Look-ups in named tables: a row name and a column name give one cell, copied from the table.

Paf =
,Kamedov,Dil,Naso,Nuliga
Letu,65,82,65,209
Nore,87,120,87,224
Bigob,113,106,113,171
Vog,120,119,120,168
Piram,131,111,131,157
Kofudu,109,133,109,196
Zemobaz,73,86,73,211
Kozif,178,91,178,201
Pifus,47,126,47,158
Baz,133,142,133,169

Kofudu, Naso: 109
Baz, Dil: 142
Zemobaz, Naso: 73
Baz, Nuliga: 169
Nore, Kamedov: 87
Vog, Naso: 120

Negis
         Bonon  Sovu  Vumidi  Nere  Fal
Tes        160   110     126   152  124
Sef         49   127     136    47  116
Telol      236   168     131   138  126
Bos        107   123     119   103  120
Kodog       83   149      90   168  111
Gibi       165    68     134   125  114
Pof        113   100     105    18  127
Dinevoz     83    95     125    89  119
Katugi     139   192      97   105  129

What is the Nere of Tes in Negis? 152
What is the Bonon of Sef in Negis? 49
What is the Sovu of Telol in Negis? 168
What is the Sovu of Kodog in Negis? 149
What is the Nere of Bos in Negis? 103
What is the Nere of Dinevoz in Negis? 89
What is the Fal of Katugi in Negis? 129
What is the Bonon of Bos in Negis? 107
What is the Sovu of Katugi in Negis? 192
What is the Bonon of Pof in Negis? 113
What is the Bonon of Dinevoz in Negis? 83
What is the Sovu of Dinevoz in Negis? 95
What is the Sovu of Sef in Negis? 127
What is the Vumidi of Telol in Negis? 131
What is the Nere of Telol in Negis? 138
What is the Fal of Gibi in Negis? 114
What is the Fal of Telol in Negis? 126
What is the Fal of Dinevoz in Negis? 119
What is the Bonon of Gibi in Negis? 165

Kor =
         Gok  Zula  Kinog  Fomeze  Befek  Nifa  Potezo  Bifo
Fatabir  147   158    178      53    160   185      72    25
Mabet     92   161    103     176    113   182     225   106
Metogo   136   115    129     177    147    81     145    59
Gekivid   72   129     76     161     96   147     196   165
Lipale   125   153    217      60    192   154      84    12

Metogo, Potezo -> 145
Fatabir, Potezo -> 72
Mabet, Gok -> 92
Fatabir, Zula -> 158
Gekivid, Potezo -> 196
Metogo, Befek -> 147
Gekivid, Bifo -> 165
Fatabir, Kinog -> 178
Gekivid, Gok -> 72
Fatabir, Nifa -> 185
Gekivid, Fomeze -> 161
Mabet, Bifo -> 106
Metogo, Nifa -> 81
Mabet, Befek -> 113
Gekivid, Kinog -> 76
Fatabir, Bifo -> 25
Lipale, Befek -> 192
Lipale, Kinog -> 217
Mabet, Kinog -> 103
Metogo, Fomeze -> 177

Faresam =
|  | Leb | Mal | Gazor | Vedite | Kag | Kirimo | Gubet | Dosugo |
|---|---|---|---|---|---|---|---|---|
| Lal | -0.2 | -0.4 | 0.1 | -0.5 | 0.0 | 0.0 | 0.3 | -0.4 |
| Tusuk | -0.3 | 0.0 | -0.3 | -0.2 | -0.4 | 0.1 | -0.3 | 0.0 |
| Domosit | 0.2 | -0.3 | -0.4 | -0.6 | 0.4 | -0.3 | 0.0 | 0.0 |
| Kog | -0.5 | -0.4 | 0.0 | -0.2 | 0.1 | -0.4 | 0.1 | -0.7 |
| Daded | -0.1 | -0.3 | 0.0 | -0.5 | 0.8 | -0.2 | 0.0 | -0.5 |
| Kipin | 0.1 | -0.2 | -0.2 | -0.2 | -0.1 | -0.7 | 0.0 | -0.3 |
| Zun | 0.0 | -0.5 | -0.4 | -0.4 | 0.8 | -0.5 | -0.2 | -0.6 |

Vedite of Kog is -0.2
Kirimo of Domosit is -0.3
Gubet of Daded is 0.0
Kag of Daded is 0.8
Mal of Kog is -0.4
Gazor of Zun is -0.4
Vedite of Lal is -0.5
Mal of Tusuk is 0.0

Zumel
        Dipo  Guda  Pokom  Pasapif  Kub  Sud  Vepazut  Salogas
Sedemu    24    38     56       49   63   79       63       27
Toret     85    93     84       61   38    7       38       16
Zatigi    51    46     44       64   62   44       62       35
Tas       39    54     38       30   32   40       32       69
Mev       81    96     86       64   34   10       34        8
Vuro      70    43     44       32   57   44       57       56
Suvo      76    49     42       36   60   47       60       52
Dol       40    39     45       49   47   48       47       36
Dibif     44    47     44       38   41   47       41       48
Masig     18    36     49       50   68   79       68       29
Zeg       43    44     45       47   45   38       45       41
Tez       47    48     45       46   43   38       43       38

What is the Salogas of Zatigi in Zumel? 35
What is the Vepazut of Vuro in Zumel? 57
What is the Pasapif of Sedemu in Zumel? 49
What is the Pokom of Zatigi in Zumel? 44
What is the Pasapif of Suvo in Zumel? 36
What is the Sud of Zeg in Zumel? 38
What is the Salogas of Vuro in Zumel? 56
What is the Kub of Dibif in Zumel? 41
What is the Vepazut of Tas in Zumel? 32
What is the Vepazut of Tez in Zumel? 43
What is the Kub of Dol in Zumel? 47
What is the Kub of Mev in Zumel? 34
What is the Pokom of Mev in Zumel? 86
What is the Pokom of Masig in Zumel? 49
What is the Salogas of Mev in Zumel? 8

Gep:
           Pid  Pomokif    Sok  Zugura  Tapog    Rog
Fov      53512    35220  71754   50958  45686  29884
Dezelaf  34507    46915  42537   63018  67562  24721
Dil      34029    55644  23563   35485  88101  50612
Negifan  53350    28716  77057   41114  54657  23421
Zus      43307    51326  35683   27415  79218  56268
Fut      37042    47986  31267   19476  96202  47639
Bufisef  66817    37084  73292   14148  51744  60575
Bibora   49254    30670  70141   40113  61741  23515
Taga     47105    39343  57390   39950  65242  35345
Kudekat  29974    59291  19022   50838  83233  45599
Vovuveg  26164    51170  26276   52887  88150  27924
Zot      28021    54910  21824   43263  91942  39490
Zud      64515    32730  73177    5715  62804  55556
Revud    62970    32278  83188   45034  34840  36233

What is the Pid of Zot in Gep?
28021
What is the Tapog of Revud in Gep?
34840
What is the Pid of Bibora in Gep?
49254
What is the Sok of Bibora in Gep?
70141
What is the Zugura of Taga in Gep?
39950
What is the Sok of Zus in Gep?
35683
What is the Pomokif of Dezelaf in Gep?
46915
What is the Sok of Dezelaf in Gep?
42537
What is the Tapog of Zud in Gep?
62804
What is the Pomokif of Zot in Gep?
54910
What is the Pid of Zus in Gep?
43307
What is the Pid of Bufisef in Gep?
66817
What is the Tapog of Zus in Gep?
79218
What is the Zugura of Dil in Gep?
35485
What is the Zugura of Vovuveg in Gep?
52887

Falira:
cols = Tage, Parapu, Dop, Bakif, Dem, Viroke
Didep: [187, 99, 18, 185, 166, 159]
Goni: [194, 124, 148, 188, 133, 177]
Baponuv: [178, 169, 187, 133, 107, 193]
Nufit: [136, 152, 197, 157, 147, 193]
Futufim: [166, 161, 135, 195, 190, 134]
Dipuser: [146, 140, 124, 133, 131, 143]
Vomobe: [173, 121, 104, 165, 141, 155]
Kibi: [103, 96, 55, 162, 194, 173]
Buze: [102, 161, 138, 237, 186, 167]
Vivat: [123, 152, 36, 153, 196, 176]
Bem: [149, 201, 133, 219, 199, 105]

Tage of Bem: 149
Bakif of Bem: 219
Dop of Baponuv: 187
Bakif of Baponuv: 133
Dop of Nufit: 197
Parapu of Goni: 124
Viroke of Goni: 177
Dem of Vivat: 196
Parapu of Buze: 161
Parapu of Vomobe: 121
Dem of Baponuv: 107
Tage of Didep: 187
Viroke of Dipuser: 143
Dop of Goni: 148
Viroke of Buze: 167
Bakif of Nufit: 157
Bakif of Vivat: 153
Bakif of Buze: 237
Which row has the largest Dem? Bem

Rokemo:
	Fem	Kimo	Bug	Nad
Fil	112	143	16	150
Rizeg	207	172	16	98
Davero	188	97	16	160
Mugi	193	146	16	76
Fole	201	151	16	75

Rizeg, Fem => 207
Fole, Fem => 201
Fil, Fem => 112
Davero, Nad => 160
Fole, Kimo => 151
Rizeg, Nad => 98

Table Rif
|  | Nal | Vog | Reg | Vinaso | Noz | Gosu | Pavu | Vitid |
|---|---|---|---|---|---|---|---|---|
| Rava | 2077 | 2262 | -523 | -1106 | 6178 | -1010 | 3951 | -5536 |
| Gebamok | 3960 | 997 | -1916 | 4778 | 3618 | -313 | 3169 | 552 |
| Gubireg | 1000 | 2253 | 2325 | 3871 | -2954 | -1143 | 2075 | 6974 |
| Lufuluz | 205 | 4671 | 2327 | -641 | 385 | 774 | 4948 | 4564 |

Gubireg, Pavu => 2075
Lufuluz, Pavu => 4948
Gebamok, Vinaso => 4778
Rava, Pavu => 3951
Gubireg, Vitid => 6974
Lufuluz, Gosu => 774
Lufuluz, Noz => 385
Rava, Vinaso => -1106
Rava, Vog => 2262
Gubireg, Reg => 2325
Gebamok, Vog => 997
Gubireg, Gosu => -1143
Rava, Nal => 2077
Which row has the largest Reg? Lufuluz

